These are the activations of a small neural network, seen along a few directions. Each row is one input.
In each table, some parts of the input vary, and every possible input appears once, in random order.
A made-up example of a description, with smaller parts first: one of 8 places around a ring, together with either a single point or one of 9 places around a ring or (one of 3 separate values, together with one of 6 places along a line).
Shared parts are said once, and a part with two or three values counts as separate values.
(in the rows, 128 means zero)

Other details of the inputs shift rows strongly along two fixed directions, in all tables alike. That doesn't count.
To show where, the next rows are all for the same input, with only those details redrawn:
[127  82 104  85 126 116 214 113 134 198 124 174 133]
[107 138  91 149 206 152  67 118 108  62 154 128 108]
[148 193 175 132 146 102  71 113 136 136  96 111 148]
[168 186 204 101  97  75 132 109 152 215  66 123 168]

Table:
r1: [110  77  63 135 128 168 164 136 129 125 125 144  83]
r2: [166 202 212 113  76  76 134 140 180 192  84  94 182]
r3: [ 83  64  91 127 113 160 176 144 106 104 210 149 128]
r4: [131  85  99  96 114 118 229 142 150 186 125 156 131]
r5: [153 181 190 148 116  98  62 127 124 101 103  92 145]
r6: [111  87 107  95  76 148 220 143 154 193 161 145 145]
r7: [170 192 199 125  44 104 111 127 160 211  51  96 147]
r8: [158 183 184 161  71 123  34 119 111 118  75  90 121]
r9: [ 99 127 115 161 168 149  64 141 109  25 181 108 118]
r10: [116  87 111  91 105 122 232 148 165 182 156 150 151]
r11: [125 126 109 162 180 139  72 127  94  40 133 117  98]
r12: [102  59  79 125 140 143 166 134 110  87 175 150 109]
r13: [164 170 184 144 137  91  81 118 118 111  77 106 130]
r14: [ 91  74  55 129 122 187 158 140 125 116 172 142  99]
r15: [114  66 120 101  53 134 210 132 123 182 160 155 141]
r16: [127 123 107 175 132 162  48 127  95  54 119 113  80]
r17: [168 180 223 125  18  97  97 119 137 193  72  97 162]
r18: [154 192 169 143 147 104  92 138 150 120  88  95 140]
r19: [155 172 178 137 133  99  59  97 103 117  92 117 136]
r20: [103 140  83 164 198 160  70 146 126  33 170 108 110]
r21: [148 193 175 132 146 102  71 113 136 136  96 111 148]
r22: [105  93 119  94  85 140 232 149 156 186 178 145 156]
r23: [117 133  94 156 205 142  99 141 123  58 139 121 101]
r24: [110  52  68 125 152 147 169 131  97  93 158 157  96]
The inputs of r4 and r24 match in every part but one. If r18 is changed in the same way as r4 into r24, which row does it become?
Answer: r11
Describe the family of inputs behind these rows.
Answer: one of 2 separate values, together with either a single point or one of 5 places along a line or one of 6 places along a line

Table:
r25: [132 166 166 142 114 119  87 130 131 113 130 104 146]
r26: [110 101  73 144 183 149 114 131 111  66 153 136  99]
r27: [ 90  96  68 153 147 184 115 151 115  63 185 123 100]
r28: [114 121  94 143 173 149 113 129 120  91 138 131 104]
r29: [133 114 129 100 118 115 183 118 136 188 120 151 140]
r30: [159 199 192 148 135  95  56 123 128 109  91  93 146]
r31: [112 106  82 147 176 152 116 133 113  76 144 134  97]
r32: [129 101 140 102  94 109 182 126 135 173 131 147 144]
r33: [134 112 130  97 119 110 182 118 134 186 120 154 143]
r34: [141 106 125  96 118 105 184 122 142 177 108 148 137]
r35: [126 106 138 112  72 130 186 140 134 175 137 135 141]
r36: [106 119  79 136 187 154 103 126 120  83 154 136 109]
r37: [134 116 122 100 118 117 183 122 147 189 113 148 136]
r38: [127 106 136 107  77 125 185 134 136 174 138 136 145]
r39: [135 166 164 141 122 116  79 131 140 110 121 103 141]
r40: [156 192 192 154  99 113  35 113 115 115  85  92 133]
r41: [156 200 193 152 135 102  58 125 128 111  88  93 140]
r42: [137 108 134 105 115 114 188 122 133 181 110 149 131]
r43: [159 202 195 138 136  90  58 118 134 121  89  95 154]
r44: [ 95  91  72 142 155 167 124 139 120  72 178 134 107]
r45: [140  93 123 110  75 124 167 118 125 180  99 148 119]
r46: [ 91  93  67 147 150 177 119 145 119  65 185 125 104]
The inputs of r30 and r26 match in every part but one. If r40 is changed in the same way as r30 into r26, which row does it become?
Answer: r45
Describe the family of inputs behind these rows.
Answer: one of 2 separate values, together with either a single point or one of 4 places along a line or one of 6 places around a ring
Which other rows does r44 become when the place on the line of 4 takes its other values? List them by row number.
Answer: r27, r39, r46
